A small network was shown many inputs. Here are its activations along a few directions, one row for each input.
In each table, some parts of the input vary, and every possible input appears once, in random order.
A made-up example of a description, with smaller parts first: ring(5) and (point or (values(2) and line(4)) or ring(9)).
Shared parts are said once, and a part with two or three values counts as separate values.
In the rows, zero is written as 128.

Other details of the inputs shift rows strongly along three fixed directions, in all tables alike. That doesn't count.

Table:
r1: [115 121 127  71 106 126 146 140 162 166 120]
r2: [177  85 179 132 136 116 117  83 103 120  97]
r3: [132 140 140 174 155 122 122 134 126  91 159]
r4: [132 110 134 186 170 126 111  93  66  95  70]
r5: [104 137 104 164 155 129 125 135 101 110 114]
r6: [ 92 151  62 128 135 140 141 151  96 147 128]
r7: [113 177 132 170 146 140 110 158 150  73 204]
r8: [127 133 151  81 107 122 143 148 174 160 135]
r9: [161  94 189 137 136 110 113  91 116 130  76]
r10: [141 125 174 118 124 118 130 122 150 143 119]
r11: [ 95 136  68 120 132 137 134 140 120 117 154]
r12: [123 125  78 160 156 131 135 125  75 118 129]
r13: [114 148 125 145 133 136 111 136 111 118 131]
r14: [107 100  64 111 133 129 144 124 100 145 121]
r15: [171  78 178 136 145 110 133  85 118 119  92]
r16: [122 102 129  54  98 124 146 124 157 186 102]
r17: [171  83 177 130 142 115 128  80 117 110  91]
r18: [184  91 179 135 144 114 126  83 109 130  99]
r19: [111 129 125  67 100 131 138 130 159 159 123]
r20: [151 132 162 175 159 123 110 107  95 112 100]
r21: [139  95 121  66  59 127 153 130 166 203  94]
r22: [137 116 156 116 127 118 142 123 134 145 104]
r23: [ 94 134  66 125 126 130 125 146 118 125 162]
r24: [ 89 157  61 163 105 150 114 148 123 114 129]
r25: [165  98 192 140 135 108 117  93 112 137  80]
r26: [154 133 172 113 119 122 123 125 140 143 119]
r27: [149 148 186 162 147 123 104 123 160  66 167]
r28: [126 108 132  51  95 135 146 123 148 187 105]
r29: [ 88 127  27 130  92 156 137 136  88 167  99]
r30: [132 120 150 104 116 124 120 112 134 136 104]
r31: [115 116  87 172 156 124 126 116  77 115 128]
r32: [ 88 130  43 115 125 136 127 134  98 127 146]
r33: [149 101 146 113 128 116 147 116 133 137 123]
r34: [154 159 178  91 103 122 128 153 195 124 195]
r35: [132 136 135 144 142 135 128 137 131  99 157]
r36: [137 105 115 229 152 131 102  92  65 101  61]
r37: [124 175 125 145 138 131 130 161 152  99 194]
r38: [103 140 102 159 152 133 123 129  96 102 110]
r39: [139 226 175 213 118 141  94 185 196  61 210]
r40: [115 168 124 113 123 136 132 165 157 136 159]
r41: [137 120 142  72  97 117 141 141 172 153 161]
r42: [130 135 151  72 106 135 143 147 171 153 131]
r43: [ 91 125  61 105 127 144 142 137  89 161 104]
r44: [ 93 131  50 121 134 143 139 141  96 133 148]
r45: [137 162 185 132 127 121 114 156 204  86 204]
Each input here is: ring(5) and (point or (values(2) and line(4))).
- The inputs of r16 and r28 match in every part but the ring(5) part. If r14 is changed in the same way as r16 into r28, which row does it become? => r44
- Which other rows agree with r27 in the ring(5) part? List them by row number. => r4, r11, r17, r19, r24, r30, r32, r38
- Which other rows does r2 become when the ring(5) part takes its other values? List them by row number. => r23, r32, r34, r41
- Which other rows does r41 become when the values(2) part takes its other values? List them by row number. => r25

Table:
r46: [138 126 151 102 108 128 136 131 168 135 132]
r47: [119 112 117 109 128 126 128 111 106 146  96]
r48: [112 145 117 123 114 137 123 147 150 115 150]
r49: [108 146 124 109 122 129 134 155 153 136 146]
r50: [127 112 124 100 124 128 132 116 116 145  96]
r51: [140 102 121 108 122 123 144 115 123 151 119]
r52: [133 124 149  99 104 127 126 132 163 130 134]
r53: [107 131  76 157 144 135 124 126  90 117 138]
r54: [131 136 141 224 177 122 102 117  85  71 115]
r55: [ 96 154  67 143 125 145 117 138  82 146 103]
r56: [108 138  92 146 151 130 124 134  93 118 137]
r57: [160 106 183 196 160 115 101  89 100  87  91]
r58: [141 125 169 125 117 123 116 121 155 114 131]
r59: [110 143 118 111 110 128 131 146 158 131 151]
r60: [138 108 128 104 132 126 144 117 116 152 114]
r61: [129 102 118 105 111 133 133 108 123 145  99]
r62: [169 129 210 186 151 113 103 111 142  73 122]
r63: [142 118 151  82 103 122 135 128 165 146 149]
r64: [137 107 126 120 123 124 125 107 113 132 120]
r65: [159 138 193 149 148 118 108 118 136  92 140]
r66: [119 144 115 119 117 135 125 140 145 119 166]
r67: [ 98 129  83 140 135 130 132 135 106 134 124]
r68: [136 103 123 106 125 120 140 114 118 152 117]
r69: [119 151 122 112 128 133 126 145 139 120 160]
r70: [139 109 126  86 100 131 138 116 113 193  67]
r71: [131 102 123 113 120 124 141 115 128 152 101]
r72: [105 150 126 125 129 128 129 152 147 128 149]
r73: [139 101 139 137 131 125 124 102 115 130  93]
r74: [135 146 147 163 143 122 120 137 137  97 162]
r75: [140 133 156  91 119 126 130 128 156 136 146]
r76: [105 130  88 133 143 129 134 135  97 136 136]
r77: [132  98 123  98 112 120 144 119 132 159 100]
r78: [112 147 116 127 119 132 129 145 153 122 150]
r79: [117 159 145 167 152 127 109 144 131  89 145]
r80: [135 133 155 122 123 127 133 133 159 127 133]
r81: [169 100 157 155 114 126 121  92 103 146  62]
r82: [ 98 139  51 152 105 149 117 134  82 145 105]
r83: [130 133 154  93 116 125 126 134 157 134 129]
r84: [116 156 142 143 140 131 113 137 139 104 143]
r85: [109 128  79 136 132 129 131 129 101 129 139]
r86: [114 124  77 121 125 133 139 133 106 135 136]
r87: [140  99 117 104 120 127 138 113 115 144 115]
r88: [113 169 122 138 116 139 127 164 142 144 139]
r89: [114 135 103 155 155 127 120 125  88 115 132]
r90: [113 126  81 134 138 132 137 136 100 131 135]
r91: [108 150 119 148 130 127 125 149 144 112 154]
r92: [139 101 139 136 130 122 123 107 115 127  95]
r93: [120 142 115 119 117 132 123 143 143 116 165]
r94: [128 105 129  93 120 128 146 119 127 163  96]
r95: [139 107 122 128 132 120 136 117 113 135 120]
r96: [152 139 179 138 145 124 120 124 142 105 143]
r97: [127 107 125  88 119 127 141 120 124 158  95]
r98: [ 97 134  76 159 136 139 118 126  94 113 124]
r99: [106 124  82 129 126 132 140 140 115 136 120]
r100: [103 134  83 127 139 132 125 128  94 131 135]
r101: [114 146 116 126 118 132 130 150 151 118 149]
r102: [108 130  81 115 136 134 137 136  99 140 132]
r103: [131  96 120  93 108 130 141 110 130 158  96]
r104: [131 144 138 146 140 123 123 142 138 106 160]
r105: [122 158 154 163 150 129 112 138 138  94 144]
r106: [143 109 165 137 144 117 120 102 113 127  92]
r107: [119 146 115 141 131 130 121 145 136 108 166]
r108: [157 135 188 133 142 120 120 121 148 109 142]
r109: [113 125  78 122 126 135 140 128 107 137 136]
r110: [124 142 116 124 124 129 137 150 147 122 164]
r111: [141 101 139 136 130 125 126 107 114 126  93]
r112: [120 147 124 118 132 131 135 153 142 125 161]
r113: [111 153 117 150 131 133 128 149 146 111 153]
r114: [146 125 150  99 112 124 136 128 162 136 148]
r115: [142 111 146 158 146 122 125 112 108 114  97]
r116: [125 108 128 109 129 125 139 118 121 154  98]
r117: [158 124 171 126 127 121 133 124 156 120 143]
r118: [127 114 129 126 137 126 136 122 111 138  99]
r119: [117 133 105 162 158 129 126 127  90 116 131]
r120: [157  97 143 147 112 130 117  97  99 151  63]
r121: [121 144 119 124 128 130 134 146 147 126 164]
r122: [133 135 158  93 116 131 129 130 160 135 129]
r123: [127 131 108 176 152 126 119 123  93  97 135]
r124: [124 155 118 124  92 137 134 161 162 154 141]
r125: [171 111 173 195 144 123 111  94  86 122  64]
r126: [141 143 152 150 134 132 113 127 140  93 158]
r127: [138 107 129  83 120 128 139 109 120 153 112]
r128: [139 123 162  88 107 123 140 134 178 148 131]
r129: [135 138 169 113 127 128 127 133 160 125 131]
r130: [120 148 114 138 126 135 121 143 134 103 165]
r131: [147 122 152  94 110 129 135 127 164 136 148]
r132: [122 145 118 122 127 132 136 146 147 126 164]
r133: [142 126 160  95 122 120 137 137 158 140 145]
- Describe the family of inputs behind these rows. => line(8) and (point or (values(2) and ring(5)))
- The inputs of r63 and r85 match in every part but the line(8) part. If r92 is changed in the same way as r63 into r85, which row does it become? => r62
- Which other rows does r46 become when the values(2) part takes its other values? List them by row number. => r109
- Which other rows does r94 become when the line(8) part takes its other values? List them by row number. => r46, r61, r80, r103, r113, r122, r129
- Which other rows agree with r121 in the line(8) part? List them by row number. => r54, r67, r68, r80, r90, r104, r115, r125, r128, r132
- Which other rows does r93 become when the ring(5) part takes its other values? List them by row number. => r64, r66, r126, r130
- Which other rows does r116 become when the line(8) part takes its other values? List them by row number. => r71, r73, r78, r84, r98, r105, r128
- Which other rows does r127 become when the ring(5) part takes its other values? List them by row number. => r65, r69, r75, r100

Table:
r134: [173 111 194 187 172 116 105  84  86  92  91]
r135: [101 137 108 135 145 132 133 139 124 119 127]
r136: [163 118 172 146 145 118 130 118 122 123 120]
r137: [154 115 166 137 131 123 115 105 129 106 118]
r138: [ 66 215  69 184 159 148 109 188 124  70 211]
r139: [102 139 109 135 143 129 128 138 121 121 132]
r140: [137 118 129  99 122 123 146 132 135 156 127]
r141: [145 121 177 137 146 116 117 112 129 114 114]
r142: [146  97 115 135 128 122 136 107 101 138 106]
r143: [142 114 129 179 152 128 110  98  81  98 109]
r144: [ 90  96  13 145 104 147 133 108  39 189  28]
r145: [151 134 188 109 130 123 123 126 159 117 134]
r146: [128 148 157 175 145 124 107 132 146  75 153]
r147: [129 110 127  94 109 127 133 122 141 142 125]
r148: [115 136 101 131 126 136 125 131 120 116 145]
r149: [107 148 116 129 138 131 124 145 128 119 147]
r150: [105 130 101 144 134 133 128 134 129 109 134]
r151: [142 125 141  87  97 124 141 139 171 150 155]
r152: [147 122 141  86  96 125 145 142 172 151 156]
r153: [125 110 126  95 110 123 132 121 142 143 125]
r154: [121 144 127  84 112 130 142 151 162 152 159]
r155: [137 112 124 100 109 128 138 121 139 148 131]
r156: [122 129 108 108 125 127 143 139 126 153 137]
r157: [123 142 137 114  95 137 129 142 145 169  87]
- The inputs of r139 and r146 match in every part but one. If r134 is changed in the same way as r139 into r146, which row does it become? => r143
- Describe the family of inputs behind these rows. => values(2) and (point or line(11))
- Which other rows does r153 become when the values(2) part takes its other values? List them by row number. => r141
- Which other rows does r149 become when the values(2) part takes its other values? List them by row number. => r147

Table:
r158: [162  94 154 120 108 108 141 122 119 183  62]
r159: [ 98 116  54  97  97 130 159 166 155 134 152]
r160: [197 132 195 164 108 118 128 137 165 117 129]
r161: [166 103 168 139 115 109 138 111 119 175  63]
r162: [ 73 137  94  88 124 126 120 141 136 129 142]
r163: [164 125 210  90 117  94 141 147 175 161 149]
r164: [150 232 202 124 175 178 126 177 171  70 173]
r165: [169  95 180 198 149 132 128  76 126  94  93]
r166: [102 171 108 159 147 124  87 156  82  97 150]
r167: [104 109  84  70 114 140 138 110 140 140 153]
r168: [135  82  92 125 105 138 127  95  98 125  66]
r169: [141 144 173 114 117 125 105 156 187  60 184]
r170: [144 154 107 212 185 120 127 127  82  79 183]
r171: [ 89 117  71  78 113 144 133 132 138 130 169]
r172: [182  93 161 136 132 126 111  78  80 117 101]
r173: [183 113 171 162 123 144 110  68 101 125  89]
r174: [124 137 161  41  97 112 155 174 198 192 188]
r175: [124 123 108 161 141 129 134 114  86 176  83]
r176: [112 145 101 140 127 115 131 177 119 150 134]
r177: [115 122  55  80  99 129 167 159 125 174 171]
r178: [ 83 119  92 100 132 116 147 150 137 146 139]
r179: [ 97 150 125 171 129 134 101 127 124 101 101]
r180: [132  80  88 159 172 113 148  81  71 113 114]
r181: [117 123  85 149 106 137 151 138 144 122 126]
r182: [ 91 148 110 161 127 133 100 139 122 100 105]
r183: [ 82 162 108 214 164 133 115 134 122  94 133]
r184: [120 163 188 151 131 103 119 177 201  79 163]
r185: [120 148 120 142 162 103 139 134 108 144 158]
r186: [120 156  95 161 147 145 102 131  86  93 182]
r187: [ 92 172  94 141 156 131  94 141  88 121 161]
r188: [121 137  61  93  89 134 157 185 151 160 171]
r189: [122  90  82 105  93 151 138  90 116 157  77]
r190: [ 92 176  81 108  93 143 110 169 127 153 134]
r191: [ 86 162 109 199 143 120 117 168 136  87 132]
r192: [129 124 110 191 146 127 124 116  75 155  75]
r193: [146 165 187 131  92 143 109 152 221  76 174]
r194: [120 158  73 126 141 140 115 127  91 112 183]
r195: [123 165 177  57 103 126 114 159 181 150 188]
r196: [113  73  68  61 104 133 147  97  98 155 103]
r197: [135 107 182 142 134 129 109  77 128 126  69]
r198: [155  76 178  51 101 113 162 117 200 161 155]
r199: [113 169 143 128 111 146 108 125 135 149 132]
r200: [165 164 225 164 117 134  88 112 150 113 117]
r201: [163 128 122 215 139 143  94  88  51  92  83]
r202: [181 106 179 100 125 113 148 117 160 153 161]
r203: [132 179 187 110 122 122  97 158 163 107 181]
r204: [182 112 160 167 116 150 105  78  95 122  84]
r205: [177  60 148  85 115 114 161  90 114 186 110]
r206: [120 115  94  83 103 125 120 123  81 175  77]
r207: [ 82 172 119 183 136 142  95 137 134  90 129]
r208: [116 151 187 141 158 105 122 144 189  98 181]
r209: [180  86 143  59  80 135 128 104 126 167  91]
r210: [167  92 167  72  69 120 159 132 212 153 114]
r211: [ 94 142 116 178 132 123 128 147 140 116 114]
r212: [179  73 150  62 107 129 135  67 107 174 100]
r213: [150 123 223 144 136 108  89 117 161  79 100]
r214: [148 135 117 185 148 118 127 154  98  88 164]
r215: [ 91 151  81 141 159 118 130 160 105 151 170]
r216: [144  93  67  99  84 135 167 126 106 197  89]
r217: [152  83 190 175 193  89 125  70  94 105  85]
r218: [142  78 112 215 180 113 122 101  54  62  96]
r219: [ 92  77  93 111 152 106 147 111  90 164  96]
r220: [ 77 179  87 147 200 166 177 173 118  89 126]
r221: [ 97 131  75  99  94 160 137 116 150 142 136]
r222: [103  93  94 117 114 127 149 111 122 179  65]
r223: [105 152 102 130 135 107 134 185 121 139 161]
r224: [105 186 113 164 115 143  94 149 110 124 129]
r225: [140 153 163 122 106 134 106 153 191  66 168]
r226: [183 130 189 144 113 130 140 116 168 145 138]
r227: [ 96  96  93 127 148 114 107 115  69 115  82]
r228: [ 97 191  77  90 168 173 198 198 123 156 136]
r229: [129 151  80 166 110 150 142 150 129 143 152]
r230: [143 161 118 187 119 150  96 137 106  87 137]
r231: [112 119  92  82 125 133 136 106 137 120 161]
r232: [144 106 202 110 133  87 131 138 176 113 125]
r233: [ 96  95  91  71 140 113 130  93  95 162  93]
r234: [165 104 191 100  83 129 151 121 221 144 129]
r235: [178  57 173 143 145 107 145  74 113 107  90]
r236: [130 121 211 122 150 113  97 111 157 100 139]
r237: [ 66 170  67  24 140 185 180 169 149 143 119]
r238: [187  77 157  76  99 123 125  94 106 143  95]
r239: [118  76  76 146 161 122 146  93  80 128 115]
r240: [119 175 135 168 173 121  92 117  84  96 157]
r241: [ 62 144  79  89 138 129 118 139 135 136 156]
- The inputs of r169 and r218 match in every part but one. If r196 is changed in the same way as r169 into r218, which row does it become? => r235
- The inputs of r167 and r212 match in every part but one. If r236 is changed in the same way as r167 into r212, which row does it become? => r195
- The inputs of r171 and r205 match in every part but one. If r241 is changed in the same way as r171 into r205, which row does it become? => r215
- Describe the family of inputs behind these rows. => values(4) and (point or (values(2) and line(10)))
- A walk changes only the line(10) part. It starts at r185 and steps to r215. List the rest of the walk in order. => r174, r163, r223, r176, r158, r161, r192, r175
- Which other rows does r228 become when the values(4) part takes its other values? List them by row number. => r164, r220, r237
- Which other rows does r194 become when the values(2) part takes its other values? List them by row number. => r240
